Each row below holds a small network's activations on one input, seen along a few directions.
In each table, some parts of the input vary, and every possible input appears once, in random order.
Descriptions start from the smaller parts, as in this example, which fits no table here: one of 2 separate values, together with either a single point or one of 9 places around a ring or (one of 4 places along a line, together with one of 8 places around a ring).
Shared parts are said once, and a part with two or three values counts as separate values.
In the rows, zero is written as 128.

Other details of the inputs shift rows strongly along two fixed directions, in all tables alike. That doesn't count.
To show where, the next rows are all for the same input, with only those details redrawn:
[110 118 139 111 107  91 111 126 137 138 120 127 113]
[124 130 138 128 109 112 126 143 122 136 134 121 138]
[137 127 129 119 138 168 138 155 113 161 198  68 103]
[105 118 142 113  98  72 106 122 140 130 100 145 123]
[105 118 142 111  98  71 106 122 140 130  99 145 122]
[139 151 142 159  96 115 143 161 102 117 121 143 196]

Table:
x1: [103  88 124  76 160 111  95  82 173 163 132  95  36]
x2: [139 153 118 157 115 145 157 150 100 103 122 144 172]
x3: [128 123 125 126 131 132 121 120 132 105 113 156 125]
x4: [111 128 121 119 116  78 101  97 147 121  76 156 118]
x5: [114 111 143 123 119  71 102  92 159 101  60 191 137]
x6: [138 119 116 118 158 196 152 143 119 139 186  92  93]
x7: [106 118 142 114  98  73 107 123 139 130 100 145 125]
x8: [125 126 115 114 140 118 110 103 139 132 128 116  91]
x9: [145 156 120 161 119 136 157 142 105 115 122 133 179]
x10: [141 127 132 136 152 163 137 129 132 131 143 126 136]
x11: [130 136 112 133 133 157 138 138 111 123 139 119 126]
x12: [140 145 129 162 115 146 151 148 106  94 101 169 195]
x13: [114 121 112 109 133 128 110 114 136 128 121 129  84]
x14: [144 116 127 122 168 189 154 136 128 149 186  88 102]
x15: [111  92 124  78 164 111  89  77 175 155 139  98  31]
x16: [143 157 119 161 123 141 149 141 104 117 120 132 182]
x17: [148 157 117 160 121 149 143 144 100  97 124 147 170]
x18: [142 127 116 128 154 191 139 141 119 132 167 109 111]
x19: [147 140 137 161 134 151 154 144 114 112 118 152 193]
x20: [146 137 127 141 150 152 136 126 130 138 143 112 139]
x21: [112 116 137 123 116  66 116  95 156 118  69 165 134]
Q: Describe the family of inputs behind these rows.
A: either a single point or (one of 4 places along a line, together with one of 5 places around a ring)
Q: Change only the place on the line of 4 in x18. List by row number the other rows that result.
A: x3, x6, x12
Q: Start at x4 and move only the place on the ring of 5, one step at a time. The first step leads to x20. Which rows follow, in order?
A: x10, x18, x13

Table:
x22: [ 92 113 114 107 109  97 103 112 143 125  72 158 104]
x23: [172 137 133 148 175 212 175 149 114 140 213  76 134]
x24: [144 159 108 155 134 170 135 146 101 129 139 116 155]
x25: [132 129 139 144 122  91 139 111 139  98  83 170 162]
x26: [157 154 116 139 135 206 163 184  76 147 239  47 121]
x27: [110 130 164 138  86  44 130 133 140 171  87 118 191]
x28: [119  97 135  89 155  99  84  80 175 144 132 120  55]
x29: [100 122 113  92 104  94 107 125 129 139 139 106  62]
x30: [158 159 120 164 135 144 144 130 108 110 128 131 179]
x31: [137 146 131 162 112  98 154 121 121  88  75 175 194]
x32: [162 147 141 146 123 183 152 185  89 137 223  80 144]
x33: [127 145 129 160  98 124 138 149 107  99  78 176 203]
x34: [117  95 140 101 145 138 131 120 150 139 144 127  90]
x35: [140 147 149 162 108 107 111 135 125 101  83 185 202]
x36: [108 106 106  97 148 153 141 118 137 149 148 100  63]
x37: [103  85 124  76 152 147  96 114 155 161 152  97  37]
x38: [ 97 106 115  98 127  71 113  77 164 122  75 149  74]
x39: [102  86 128  83 148 125 121 106 156 144 135 119  58]
x40: [161 148 116 161 154 227 195 175  83 132 198  87 167]
x41: [107 109 117  91 148 126  86  99 150 149 130 107  59]
x42: [116 110 129 104 136  77  88  81 164 126  94 145  87]
x43: [135 134 103 118 154 145 122 106 134 143 148  95  84]
x44: [127 124 148 140 108 119 119 140 131 111  93 175 172]
x45: [135 155 145 158  74  87 134 162  96  94 109 165 197]
x46: [141 156 138 167 110 116 121 140 112 101  85 175 206]
Q: Describe the family of inputs behind these rows.
A: either a single point or (one of 4 places along a line, together with either a single point or one of 5 places around a ring)
Q: Change only the place on the ring of 5 in x24. List by row number the other rows that result.
A: x22, x36, x38, x43
Q: Start at x38 and move only the place on the line of 4, one step at a time. The first step leads to x31. Which rows follow, in order?
A: x25, x23

Table:
x47: [138 133 122 136 147 164 165 138 113 153 165  88 140]
x48: [137 149 144 158 103  77 114 119 134 120  67 161 197]
x49: [124 118 128 130 138  89 124  85 152  93  64 183 138]
x50: [137 133 124 138 133 181 171 165 105 133 172 101 134]
x51: [119 121 148 123 124  71  88 106 154 133 102 146 124]
x52: [153 143 105 143 157 216 141 141  99 113 160 117 125]
x53: [128 142 119 121 126 156 112 141 109 131 171 101 102]
x54: [116 109 142 124 125 108 141 128 136 127 113 136 134]
x55: [153 139 131 131 157 161 147 141 112 143 198  75 114]
x56: [144 149 119 139 133 152 145 149 107 128 179  98 119]
x57: [128 157 122 155  90  87 137 129 117 103  83 156 173]
x58: [163 141 124 150 179 203 145 128 132 133 165 109 148]
x59: [139 145 139 163 122 132 143 139 117 140 108 139 200]
x60: [114  97 103  83 167 141 114  86 161 130 133 118  26]
x61: [134 133 156 156 113 117 138 147 129 121  93 162 201]
x62: [102  71 148  63 146  96  72  88 184 168 145 107  25]
x63: [133 148 109 133 121 147 119 145 107 131 139 106 127]
x64: [ 89  87 119  74 136 134  96 125 146 150 139 108  38]
x65: [ 83  91 133  71  98  72  69  99 159 121  95 160  58]
x66: [117 130 131 131 105  58 117  98 144 117  76 149 147]
x67: [135 110 139 117 137 134 137 130 131 135 168 108 109]
x68: [145 136 131 145 111 137 152 157 106 111 149 139 153]
x69: [131 147 116 145 116 143 163 147 105 129 127 126 159]
x70: [110 144 121 142  89  96 122 141 110 108  60 180 182]
Q: Describe the family of inputs behind these rows.
A: one of 4 places along a line, together with either a single point or one of 5 places around a ring
Q: Changing only the place on the line of 4 turns x52 into x49. The same change can be made to x63. Which row results?
A: x66
